Each row has a name. Each question is about the rows just above it.

Columns, left to right: H K U R F P N
fafi: [136 115 133  99 119 131 137]
fuf: [174 164  57 176 174 122  97]
Lom: [124 166  63 171 156 137 148]
Zir: [124 154 121 132 114 156 152]
Fis: [148 117 133 113 123 156 121]
matat: [160 115 191  55 125 108 108]
Vek: [129 115 173  94 128 124 145]
sirep: [117 120 208  84 119 126 119]
faz: [110 112 150 108 114 137 143]
neze: [172 139 173  99 154  92 102]
ludom: [124 156  63 171 156 137 148]
Which column holds this, read top down? [173 208]
U
Which column holds this, read top down? [ 57  63 121 133 191 173]
U
Which column holds [131 122 137 156 156 108 124 126 137] top down?
P

Columns, left to right: G T L V Q D M
pive: [137 102 137  72 199 162 167]
Par: [115 118 102  70 124  87 125]
sude: [168  95  82  67  84  99 108]
bika: [ 92 127 144 121 120 130 174]
zenum: [ 89 146 138  92  79 151 131]
vumam: [ 92  91 152 106 149 117 110]
vum: [ 82 120 154 107  83  81 104]
dotam: [105 103  81 141  83 158 187]
Nol: [133 139 138 107 131 156 142]
dom: [148 175  93 201  86  82 103]
[130 151 117  81 158 156] is in which column, read top down?
D
Which column holds [ 70  67 121  92 106 107 141 107 201] top down?
V
Which column holds this, read top down? [ 72  70  67 121  92 106 107]
V
Which column holds this, read top down? [168  92  89]
G
[144 138 152 154  81] is in which column, read top down?
L
[110 104 187] is in which column, read top down?
M

Columns, left to right: X J B S E Y A Z
zal: [145 160 151 154 165 121  93 153]
rega: [151  84  84  84  84  99 153 150]
supe: [149  80  81  80  83  50 155 147]
val: [144 147 138 143 147 190 110 153]
gep: [149  57  61  61  53 150 180 145]
kivaf: [146 127 121 123 125 177 127 152]
[151  84] is in which column, read top down?
B
Which column holds this, read top down? [ 84  81 138  61]
B
[ 93 153 155 110 180] is in which column, read top down?
A
[165  84  83 147] is in which column, read top down?
E
Which column holds this, read top down? [ 99  50 190 150]
Y

Columns, left to right: ler vebik sil Belez Zadek lenel Rigab bidag
fef: [151 154 132 133 137 142 156 136]
bobi: [135 148 144 136 144 130 139 142]
lim: [157 145 144 148 147 133 135 153]
zulob: [136 138 135 201 156 183 139 162]
Mulif: [168 156 133 184 142 175 164 137]
bemo: [135 133 151 139 134 135 144 156]
led: [136 138 135 201 156 183 139 132]
Difi: [161 146 130 146 188 137 133 139]
pap: [143 165 141 150 172 132 138 141]
bev: [168 156 133 184 142 175 164 131]
ragef: [140 134 137 138 138 135 140 136]
[142 153] is in which column, read top down?
bidag
[175 135 183 137 132 175 135] is in which column, read top down?
lenel
[183 137 132 175] is in which column, read top down?
lenel
Which column holds [136 142 153 162 137 156] top down?
bidag

Columns, left to right: pav vud Melu vab doma nonu Nit bobu
Tupi: [124 191 152 146 172 128 157 112]
pim: [114 191 152 146 172 128 157 112]
zula: [190 163 182 151 125 157  78 167]
rosu: [ 63 122 112 125 142 139 151 172]
duk: [137 153 171  90 192 110  91 163]
zokop: [ 97 116  96 107 134 148 124  87]
[112 112 167 172 163] is in which column, read top down?
bobu
Which column holds this, read top down? [114 190  63]
pav

Columns, left to right: Nuzus vez demis Leze
tem: [197 158  91 110]
med: [169 167  72  51]
dele: [149 103 115  93]
besi: [177 111 103 100]
Which column holds [158 167] top down?
vez
Which column holds this, read top down? [169 149 177]
Nuzus
[167 103] is in which column, read top down?
vez
Which column holds [115 103] top down?
demis
Which column holds this, read top down? [110  51]
Leze
[ 72 115 103] is in which column, read top down?
demis

Columns, left to right: Zos telov sose Tevif Pizo zalof ner
begom: [136 148 172 148 164 135 168]
seb: [ 96 115 183 144 192  93 200]
belu: [120 139 181 152 166 107 167]
Which column holds this, read top down? [148 115]
telov
[172 183] is in which column, read top down?
sose
[ 96 120] is in which column, read top down?
Zos
Which column holds [168 200] top down?
ner

Columns, left to right: mup norat pumog Teg
defi: [ 74  91  61 106]
bune: [159 138 152 114]
Fomal: [113  74  96 128]
[ 91 138] is in which column, read top down?
norat

Columns, left to right: Ralo sen kemiz Laz
guz: [108  75 178 131]
Kagu: [121 106  61 122]
tunal: [115  70 154 134]
moru: [135  53 156 119]
fevop: [135  53 104 119]
Which column holds this, read top down? [154 156 104]
kemiz
[ 75 106  70] is in which column, read top down?
sen

